Each row below is a small network's average activation on inputs in which a field has the value named, seen along a few directions.
Related values have similar rows: they may be neighbours, one step apart, or belong to one group.
In the rows, zero is written as 500.
Random noise pushes rows far along 3 fixed directions. That doesn't count. These rows show it; they differ only by the noise:
[446 506 468 389 538 477 656 491 433 677 399 405 404 377 477 447]
[466 467 531 527 562 444 735 637 519 481 657 445 579 610 594 461]
[571 623 559 562 534 193 520 420 385 413 504 430 560 357 558 473]
[440 551 384 391 592 357 384 372 472 451 443 680 563 424 432 519]
[459 447 563 467 515 549 901 667 459 725 522 233 395 486 578 404]


Values of Bavi:
h9: [609 569 655 737 443 486 369 347 331 370 475 440 473 358 561 526]
h8: [610 498 509 584 488 544 420 511 440 479 467 490 352 312 432 503]
h4: [432 451 399 372 562 815 405 527 518 373 466 612 535 670 519 549]
h3: [370 458 371 440 538 603 571 540 569 669 446 485 455 579 441 531]
h5: [552 485 479 631 484 589 393 554 525 400 590 676 469 614 434 530]
h6: [459 426 616 576 463 764 518 457 417 477 545 459 572 500 654 491]
h1: [454 563 419 371 389 343  78 305 501 596 405 613 500 250 432 572]
h7: [337 449 327 278 522 467 403 409 598 547 352 668 456 530 369 513]
h2: [644 471 465 642 548 483 658 651 609 386 559 442 517 730 432 467]
h11: [601 506 500 478 549 421 610 454 640 503 297 437 473 419 391 455]
h10: [397 500 420 311 450 606 273 483 504 579 551 674 576 563 485 564]
h12: [446 499 508 245 334 675 356 361 512 885 212 470 224 328 325 504]
The values of Bavi form 5 separate groups.
Which other values are in the same group as h4? Give them in the order they are listed. -> h9, h6
Which other values are in the same group as h2? Give them in the order they are listed. -> h11
Which other values are in the same group as h5? Give them in the order they are listed. -> h8
Which other values are in the same group as h10? Give them in the order they are listed. -> h1, h12
